A small network was trained on invented records. Each row is its activation on one of them, seen along a few directions.
Each row is followed by the record's values for the fields ZAV, MUV, GOLES, DEG, LIS, TARIR, RAS.
Not every record has every field; a missing one is written absent.
The largest differences between rows may come from other fields.
[ -3 -10   9 -14  12  -4  10 -11   5 -16  14 -11 -16  21   3  32   7 -15
   5   2   7 -16  -9 -11 -10  12  11  10  -3 -27  -8 -19 -12   8   6] => ZAV=matod MUV=nud GOLES=absent DEG=absent LIS=absent TARIR=zamu RAS=kiz
[-27 -24  -9  -4 -13   4 -14  -8   3  51  23  11   1  -8  -4 -10  11 -22
 -15   7  -9  -6   8 -13  21  17  24 -28  -7  29 -11 -25 -22 -36 -15] => ZAV=absent MUV=absent GOLES=bezok DEG=zite LIS=geri TARIR=zamu RAS=nimid
[-52  -8  19  13   9 -18 -13 -17 -15  11  19  -7  15 -21  26   1  -9   0
  24  16   9  -8 -19 -14   2 -15  12 -10   6   9   5 -17 -10  -4   6] => ZAV=absent MUV=absent GOLES=absent DEG=absent LIS=absent TARIR=zamu RAS=nimid
[-19 -18  -5  11  37  -9   1   8  23 -43 -13 -50  13 -27  34 -13 -16  11
  -2  -7  25   5  12 -17 -34   5  20  -9 -18 -49  16  15   8  59  -9] => ZAV=matod MUV=donud GOLES=absent DEG=absent LIS=absent TARIR=kido RAS=nimid
[  5  18 -13 -23 -17  14  19 -17 -24  17  -8  15 -14  47 -18  14   2 -28
  -6  -4 -15 -10   3  25   4  10  -7  17  14  -3   3  28  -1 -25  30] => ZAV=matod MUV=nud GOLES=lorof DEG=zite LIS=puz TARIR=absent RAS=kiz
[-19   6 -23   7 -18 -12  -1 -41   5  16  -8  -3 -30 -11   5 -17  -3 -16
  -2  17  21  -4 -38  11  14   2   7  22   7   8  32  10  19 -20  29] => ZAV=absent MUV=absent GOLES=lorof DEG=zite LIS=geri TARIR=absent RAS=nimid
[ 27  -9 -18  11  33 -12 -12   9  33 -34 -14   0  30 -21  -5   6   2  13
  10   1  21  19 -11  -1  -4  -1 -16 -14 -14 -18  42   1   5 -16   2] => ZAV=absent MUV=absent GOLES=absent DEG=zozek LIS=geri TARIR=kido RAS=kiz
[ 57  -1 -19 -15   8   6  16 -33  14 -32  -9 -24  21  -3  13 -23 -33 -14
  28 -31  18  -2   0  -9 -31 -19  -9  -4 -12 -13  27  14  -8   3   1] => ZAV=zave MUV=donud GOLES=absent DEG=zite LIS=geri TARIR=kido RAS=kiz
[ 17  -9   4  10  15   7   3 -19  41 -32   4 -25  11  13  30 -17 -16  31
   7  -9   7   3  14 -25  32 -42 -13   7  20 -23  15   3   8  13 -30] => ZAV=absent MUV=absent GOLES=absent DEG=zozek LIS=geri TARIR=kido RAS=kiz
[ 25 -10  13  -6   1  29 -12   6  37 -23 -17  -4  -1  -8   7 -14  17   4
   9  -9   4   6  13   4  -8  15 -13  20  27  11  24  12   5  20   0] => ZAV=absent MUV=absent GOLES=lorof DEG=zozek LIS=puz TARIR=kido RAS=kiz
[-24 -27  20   1  23   4 -16  22  71 -18  20 -14  20 -27  34  27   7  -4
  22  32 -18   4  14 -50  -1  -5  33  12   5 -45 -39 -33  -9  22 -40] => ZAV=zave MUV=nud GOLES=absent DEG=zozek LIS=geri TARIR=zamu RAS=kiz
[ 39  17   4   4  -3  11   4   6  21 -28 -19 -44 -19 -23 -24  -9 -10  -9
  -2 -20  13 -29 -23  25 -29 -24 -22  11 -31 -13  17  44 -17  25  20] => ZAV=zave MUV=donud GOLES=absent DEG=zozek LIS=geri TARIR=zamu RAS=nimid
[  4   7 -15 -19 -22   8  -3  -1  41  -9  10 -21  13 -26  25 -22  21 -17
   5  23 -14  11   6 -21  -2 -10  23  -1   9 -25  -8  13   6   6  -1] => ZAV=zave MUV=nud GOLES=lorof DEG=zite LIS=geri TARIR=absent RAS=kiz
[ 33 -13  -1  -3  11 -14  -7   1  17 -22 -11 -26  -7 -18  15 -13  17 -27
  -4 -17   3   9  21 -25  -8   5   3 -11  12  -5  -8  13  -3  14  -2] => ZAV=absent MUV=absent GOLES=absent DEG=absent LIS=absent TARIR=kido RAS=kiz
[ -4  19 -16  -8 -23 -14  -1 -15 -54  56  -1  53 -51  -1 -28  14  17   2
 -48   3  -3   2 -29  41   1   7  -3  28   9  24  33 -14 -18 -35  14] => ZAV=absent MUV=absent GOLES=lorof DEG=absent LIS=absent TARIR=absent RAS=nimid
[  4 -17  -4  -4   3  -8  -7  10  18   4  -1 -12   4  -4  -6   0  -3  28
  -2  -4 -20  -8 -18 -15  30 -21  -6 -20  -1   1 -14 -21   3  11  17] => ZAV=absent MUV=absent GOLES=absent DEG=zozek LIS=geri TARIR=zamu RAS=kiz
[-15 -22  43  -6  -1  12  -8   4   4  -4   4  22   6  -2 -12 -17  -7  39
  23   8  -1  -9 -36 -53  11  -3  28  23  20 -19 -24 -21 -17   3 -15] => ZAV=absent MUV=absent GOLES=absent DEG=zozek LIS=puz TARIR=zamu RAS=kiz
[-28  19  13 -11   3  -5  17  28  11  28  10   4   3 -34  25   0  -2  17
 -14  51 -27   7  13 -20 -10   8  33  52  15 -10 -11 -27   5 -24 -24] => ZAV=zave MUV=nud GOLES=lorof DEG=absent LIS=absent TARIR=absent RAS=nimid
[ 38  32 -16 -16 -21  19   1 -47 -52  17 -17   7 -24  29 -48 -30   8 -18
 -34 -31  12 -23  -1  61 -30  -3 -53   5 -21  14  24  55   1 -31  32] => ZAV=matod MUV=donud GOLES=lorof DEG=zite LIS=geri TARIR=kido RAS=nimid
[ 11  10   2   5 -18  16  -3   2  10  -2 -28  -9 -16  -4  -2 -22 -11  -1
   6  10 -21  10 -19  18  -9 -10 -19 -11 -20 -24  15 -21   4  24  47] => ZAV=zave MUV=donud GOLES=bezok DEG=zozek LIS=geri TARIR=absent RAS=kiz
[ 18 -24   3   3  30 -22  12  24  38 -42  18 -26   5   0  11   2 -29 -14
  13 -22   3  15  16  18 -16 -11 -12 -17   7 -23  23  18  -3  35 -14] => ZAV=absent MUV=absent GOLES=absent DEG=absent LIS=absent TARIR=kido RAS=kiz
[-33 -10  19  22   4  -1 -17   8  32 -32  14   7  22 -21   6  24   0 -18
   8  24 -13 -14 -19 -64  10  -7  34  13   0 -37 -40 -56  -7  -3 -31] => ZAV=zave MUV=nud GOLES=absent DEG=zozek LIS=geri TARIR=zamu RAS=kiz
[ 34  13 -33  -1  27  14 -16 -16  34 -40 -28 -44 -21  19 -34 -34 -42  -6
   2 -51  16   4   6  21 -72  -3 -54  -4  -7 -14  40  20  -2  32  51] => ZAV=matod MUV=donud GOLES=bezok DEG=zozek LIS=geri TARIR=kido RAS=kiz
[  4 -51 -12 -19  -9  -6 -35  -9  19  10  15   2  -9   0  -6  -4 -18   0
   3  13  14 -21  -7 -14  17 -25 -23   8   8  -9   0  -7   6  -9  -2] => ZAV=absent MUV=absent GOLES=absent DEG=zozek LIS=geri TARIR=zamu RAS=kiz
[-21   0  -7  13 -15 -18  16  10   2  19  57   5   8  -7  33  -7  31  31
  16  -6 -31   0   7   0  41   6  37 -11  16  12 -29 -35  -5 -14 -31] => ZAV=absent MUV=absent GOLES=lorof DEG=absent LIS=absent TARIR=zamu RAS=kiz
[-17  10  -7  -8  18   2 -13  10 -11 -12 -23  -5  27 -12  16  27   6   8
   1   9  24 -10 -10 -22 -25  -1  25 -39  -7 -16   1  10  22  25  -4] => ZAV=matod MUV=nud GOLES=absent DEG=absent LIS=absent TARIR=zamu RAS=nimid
[ 18   0  11  -1   5  15  15 -10  21 -38   0 -28   0   0   8  -4   5  -8
   2 -13 -11   7 -24  -2 -27 -34  11 -21 -19 -25   9  18   7   4   5] => ZAV=matod MUV=donud GOLES=absent DEG=zite LIS=geri TARIR=absent RAS=kiz
[ 25  20 -22 -16  29  13 -30  16   4 -42  -2 -59 -15   7  16  13 -17 -10
   5 -23   9  -8  -6  -3 -46 -22  -6   3  23 -22  33  22  26  22  24] => ZAV=matod MUV=nud GOLES=lorof DEG=absent LIS=absent TARIR=zamu RAS=kiz
[ 34  -6 -23  24  11 -12 -11  27  10  -6  -8  11  26  -2 -24  -6  -7   3
  15   0   4  10  22 -25 -15  12   7   4  19  -1  -1  27   6 -18  36] => ZAV=absent MUV=absent GOLES=absent DEG=zozek LIS=puz TARIR=kido RAS=kiz
[ 28  35  -4   6   1  -7   9 -21 -11 -20 -42 -25  20 -15 -30 -44 -17   8
 -14 -17  -2 -28  -2   9  18  16 -46   7 -16  17  34  16 -13  -7  19] => ZAV=absent MUV=absent GOLES=bezok DEG=zozek LIS=geri TARIR=kido RAS=nimid
[-13   6  -8  -6 -16   2   6   5  27   4  51  33   1 -20  27 -21  -7  14
 -18  51  -2 -20   1 -37   8  10  36  24  24  -3 -15 -20 -25   9   3] => ZAV=zave MUV=nud GOLES=lorof DEG=zozek LIS=puz TARIR=absent RAS=nimid
[ 13  34 -19 -30 -15  32  -4  12  21  -3 -28  -8 -12  -2 -10  10  10 -33
 -14 -40 -14 -21  17  23   0 -10 -33   1  -6  16   8  13  36 -12  18] => ZAV=zave MUV=donud GOLES=lorof DEG=zozek LIS=geri TARIR=zamu RAS=kiz
[ 44   4 -13 -11  26  10   2   9  36  15 -20 -31  24 -12  34 -10 -31   5
  27  -8  27 -30 -11  27 -47   6  -4  21 -27  -9  35  18   2  13  12] => ZAV=zave MUV=donud GOLES=absent DEG=zozek LIS=geri TARIR=zamu RAS=nimid
[ 21  12  -4  11   4  42  -3  20  21 -33 -17 -31   6  -6  23 -22   7   0
  22  16  -8  22 -22   1 -12  -4   2  -1  10 -27   9 -26 -11  38  12] => ZAV=zave MUV=nud GOLES=bezok DEG=zozek LIS=geri TARIR=absent RAS=kiz
[ 13 -23  26 -10   9  -8  -4 -19  23 -21   8 -11   7 -15  13 -14  31  -6
   0  -1   4   7   8 -27  -8   6  19  -8  11   0  -1 -10 -17   9  -2] => ZAV=absent MUV=absent GOLES=absent DEG=absent LIS=absent TARIR=kido RAS=kiz
[-37 -26  14   1  -5 -19  22   8 -18   6 -12  29  25  -5 -12  12 -11  14
  -4  -7   2  11   7  21  15 -19   6  -2  -7  23   8   1 -24  13   2] => ZAV=absent MUV=absent GOLES=absent DEG=absent LIS=absent TARIR=kido RAS=nimid
[  6   5  13 -16   0  36   5  -9  -9  -6   0  13 -20 -16 -14 -28  11  10
  -6 -12 -15 -18   9   2 -16   1  11   3 -20  14  13  22  11  27  20] => ZAV=matod MUV=donud GOLES=lorof DEG=zozek LIS=puz TARIR=absent RAS=nimid
[ 14  16 -12 -26   7  34  31  -3  17  -4 -17  -3   2 -28  23 -12 -20 -27
 -15 -10  11  14  16  15  -9  12  -8  26   0  16  21   8  12 -10 -22] => ZAV=zave MUV=donud GOLES=lorof DEG=zite LIS=geri TARIR=kido RAS=nimid
[ 13  16   1  -1  16 -11  -7  21  37 -35  30 -21 -14   6  17  -4  10   1
  15  -4  -6   3   3   2  -8 -22   5  -5  11 -15  42  14   2  14  -7] => ZAV=absent MUV=absent GOLES=lorof DEG=absent LIS=absent TARIR=absent RAS=kiz
[ -9  -2   2   3   7 -12   9  -6 -42  28   7 -22 -12   1  -1  21  -2 -23
 -15  20 -16 -15   6  23  -1  -5 -24   5   2   3 -19   0 -18  20  31] => ZAV=matod MUV=nud GOLES=absent DEG=absent LIS=absent TARIR=zamu RAS=nimid
[-18 -28   3  22 -21  -5   9 -14 -13  36  33  22  30  13 -21  19  17  27
   4   8  -9   4  -8   8  31   1  21 -12 -10 -16 -14 -13  31 -36  -1] => ZAV=absent MUV=absent GOLES=absent DEG=zite LIS=geri TARIR=zamu RAS=kiz
[-26  -7  -2  16  -1  -1 -20  19 -21  -6  26  66  23  -7   4  -9  25  41
  17  30 -23  20  -4 -41  13   0  45  10  -4 -25 -46 -18  -8 -14 -29] => ZAV=zave MUV=nud GOLES=absent DEG=zozek LIS=puz TARIR=kido RAS=kiz
[-30   8   0  35 -20 -19   8 -14 -16  25  12  36  28  -3 -29  14  -8  42
 -11  28 -37  20   7  -9  26  29  21 -21 -16  -9 -42  -7  17  18 -14] => ZAV=matod MUV=donud GOLES=bezok DEG=zozek LIS=geri TARIR=kido RAS=nimid
[-15 -31  -3  18 -12 -22 -11 -24 -27  15 -17  24 -13  27 -30 -13   0  13
 -53   2   2   7 -28  -1  16  16 -18  -8  -3  37 -15 -12   8 -37  19] => ZAV=absent MUV=absent GOLES=absent DEG=zozek LIS=geri TARIR=kido RAS=nimid
[ 22  22   3 -13 -16  -2  10   9 -24   5 -15 -31 -15  22 -36 -38  -8  -7
 -13  -7  25   6  17  36 -27 -17 -28  -4 -15  15  23  37 -23 -21  13] => ZAV=absent MUV=absent GOLES=absent DEG=absent LIS=absent TARIR=kido RAS=nimid
[-31  -9  -2  21  19 -18  -2   1  26   2  -5 -10  32 -20  13   0 -11 -12
 -14  28   6  14  27 -52 -24   5  41   9 -10 -22 -41 -16  20  -6 -33] => ZAV=zave MUV=nud GOLES=absent DEG=zite LIS=geri TARIR=kido RAS=nimid
[-13 -16  -5 -12  -4  17  11  13  43 -19  67  -1  22  -8  22  10   5  24
  26  13  -1  20  -8 -10 -20 -19  22   5   8 -18  12 -20 -10  12 -18] => ZAV=zave MUV=donud GOLES=lorof DEG=absent LIS=absent TARIR=zamu RAS=kiz
[-22 -12   2  17  -6  -5   5 -18  18   7   9   3 -15 -26   4   4   6  16
  -9  23  -6  10 -19   8  30   3  23   0  -6 -15  24  -5  12  13  -1] => ZAV=absent MUV=absent GOLES=lorof DEG=zozek LIS=geri TARIR=absent RAS=nimid

Here are new rows. What are their fields?
[ -8  -1 -20  13  -9  28 -16   8  33   6   2 -13  26 -15  49   0  -4  22
   8   4 -28  18  -4 -16  24 -19  23 -21   1 -31 -28 -50   0  32 -20] => ZAV=zave MUV=nud GOLES=bezok DEG=zozek LIS=geri TARIR=zamu RAS=kiz
[ 21  17   6 -24  29  -2 -17  25  16   4   6 -42  10 -15  18   4 -26  -4
  24 -26  16  -1  19  -2 -31 -22 -33  10   2 -20   1  19  53  17 -12] => ZAV=zave MUV=donud GOLES=absent DEG=absent LIS=absent TARIR=zamu RAS=kiz
[ 11  -4   3   5  36  18   4  12  -8 -17 -18  34  -4  14  11  -1  -3   2
  -5  10  13  17 -11 -16 -14  -2  21  -7  -3  17  -6   3  -2  19   6] => ZAV=matod MUV=nud GOLES=absent DEG=zozek LIS=puz TARIR=kido RAS=nimid
[ -7  -7  -2 -38  -3   4  12  18  -9  -2  22  14   8   2   6  20  10  12
   0  -5 -32  -3  14  -7  -8  15  17   9   9  27   0 -10  16  -8  20] => ZAV=matod MUV=nud GOLES=lorof DEG=absent LIS=absent TARIR=zamu RAS=kiz
[-17 -26  38 -12 -16   0 -23 -15  22  37 -11  25   4  10 -12  20   4  -3
   8  16  11  -2  -2 -21  10   0  26   1  42  -2 -27 -28  -3 -13 -20] => ZAV=absent MUV=absent GOLES=absent DEG=zozek LIS=geri TARIR=zamu RAS=kiz
[-10  -6   7   3  16   3  13  13  23   6 -15 -12  -2  -3  -1   5  20  23
  25  -8  -6  10 -15 -29  22 -12  34  -8  21   2 -14   2 -21   7  15] => ZAV=absent MUV=absent GOLES=absent DEG=zozek LIS=puz TARIR=zamu RAS=kiz
[  3 -17  -9  15 -10 -18 -23  18  52   9   8   3  39 -29  11   5 -20  10
  -4   5  -2 -42   7  12 -42  -3  26  -5 -22   3 -18 -34 -22  10   6] => ZAV=zave MUV=donud GOLES=absent DEG=zozek LIS=geri TARIR=zamu RAS=nimid
[ -6   7  30 -14  11  -1 -15   3  13 -23  15 -20  12 -10  17  23 -21  -5
  24 -13  29   8  -7 -20 -28  -9  -8  16   1 -24  16  -9  11  20   2] => ZAV=zave MUV=donud GOLES=absent DEG=absent LIS=absent TARIR=zamu RAS=kiz
[-28   0  25  -1 -13 -24  -4  -3 -15 -13  28  15  23 -13  35   2   4   2
  -9  25  -7  16  13 -55   5  14  21  21   5 -17 -35 -40  -5 -17  -9] => ZAV=zave MUV=nud GOLES=absent DEG=absent LIS=absent TARIR=kido RAS=kiz
[ 21  -1  24  -8 -10  12 -14  10 -26  -9 -20   8  -3  -3   0 -14 -11 -14
  15 -19 -15   5 -17   7 -22 -27 -19 -16  -1  18  21  13  -9 -19  24] => ZAV=absent MUV=absent GOLES=absent DEG=absent LIS=absent TARIR=absent RAS=kiz
[ 11  24  -4  32 -10   5  10  16  48 -31  12 -38  27   9   6  22 -27  19
 -11  17  41  -6  -7 -16 -16   3  -7 -11  14  -9 -16 -15   3  44   2] => ZAV=zave MUV=nud GOLES=absent DEG=zozek LIS=geri TARIR=zamu RAS=nimid
[ 22  19   2 -10   6 -10  15   3   0 -39  -4 -44 -18 -17  19  -4 -14  -1
  -4 -34  12  18  29  -7 -22   2 -31  12  -6 -10 -11   7   3  -6  -4] => ZAV=zave MUV=donud GOLES=absent DEG=absent LIS=absent TARIR=kido RAS=kiz
[-17 -13  -5  15  31  -9   7 -11  14 -16 -13  -7  -6   5   0  -2 -15  -6
 -10   8   9  21   0  19  -3   1  -5  -5 -27   2 -23 -13  37  25  -7] => ZAV=matod MUV=donud GOLES=absent DEG=zozek LIS=geri TARIR=kido RAS=nimid
[ 30  12 -27 -15   8  -2 -27 -10 -10 -43  -3 -26 -36  22 -33 -38 -14 -34
  -7 -29   0  -5   2  30 -34 -10 -27   0  19  17  31  13  30  -4  14] => ZAV=absent MUV=absent GOLES=lorof DEG=absent LIS=absent TARIR=kido RAS=kiz
[ 26 -19   3  16   3   1 -23  -6   6  40  -4  12  -1   0 -10 -21 -16  19
  -8   6   5   5  12  54   7 -21 -15  -6   2  -8  -2  31  14  14 -22] => ZAV=absent MUV=absent GOLES=absent DEG=zozek LIS=geri TARIR=kido RAS=nimid
[ 11 -21  22  18  23   5  -4  -9  43 -32 -29  -7  -2  -9  28  -2 -16  19
  15  12  30  -3   9  -4 -17 -19  13 -21  23  18  13 -18  21  30 -27] => ZAV=absent MUV=absent GOLES=absent DEG=zozek LIS=geri TARIR=kido RAS=nimid
[ 16  -5  -1 -13  33 -17  15  26  36 -10  -6 -21  -4  10 -17  -8  -9 -26
  -2 -29  20 -10 -21  20  24  -1 -19 -36   8 -11   3  -8  26  17  -3] => ZAV=absent MUV=absent GOLES=absent DEG=zozek LIS=geri TARIR=zamu RAS=kiz
[-11  24  -3   9 -16  -4   5   6 -42   5   9  10  13  27  13  15   3  -2
 -11  23   8   1 -31  -8  -7   0  12 -18  13  10 -24 -11 -23 -14 -11] => ZAV=matod MUV=nud GOLES=absent DEG=absent LIS=absent TARIR=zamu RAS=nimid
[-26  20  -7  22 -35 -10 -13  -5 -27  61  13  45 -15  18   4  18  12   6
 -29  21 -26  12 -11   1  42  18  14 -53  -3  23 -20 -24 -10 -47 -27] => ZAV=absent MUV=absent GOLES=bezok DEG=zite LIS=geri TARIR=zamu RAS=nimid
[ 10  -8 -29   6  12  -5  14  -2   6 -59  -5 -50  10  -4  17 -12 -12 -13
   9 -41  11  17 -10   4 -45 -25  -8 -12   3 -10  15  12  -2   9  -3] => ZAV=matod MUV=donud GOLES=absent DEG=absent LIS=absent TARIR=kido RAS=kiz
[-12  16   5   0 -15 -10   8 -10  -9  -8   2  44  21   5   0  20  16  19
  -7  29  -5  37  -8  -7  24  14 -22  -1 -21  -3 -22 -42   7 -28  -8] => ZAV=zave MUV=donud GOLES=absent DEG=zozek LIS=geri TARIR=kido RAS=kiz
[-44 -24  16  -2   5 -22  17   0 -16  -8   2   3   7 -15  -4   4 -13  24
   7   2  -5   5  19  13  23 -14  12  14  -8   8  -9 -10 -32  16 -11] => ZAV=absent MUV=absent GOLES=absent DEG=absent LIS=absent TARIR=kido RAS=nimid
[  8  21 -14  18  -8   9   4  28  -7   8 -11  15  32  11  -5  19   8  29
  -5  10  -2   0 -16  -7   2  16   6 -10  -1  14 -16  24 -17   7  16] => ZAV=matod MUV=nud GOLES=absent DEG=zozek LIS=puz TARIR=zamu RAS=nimid
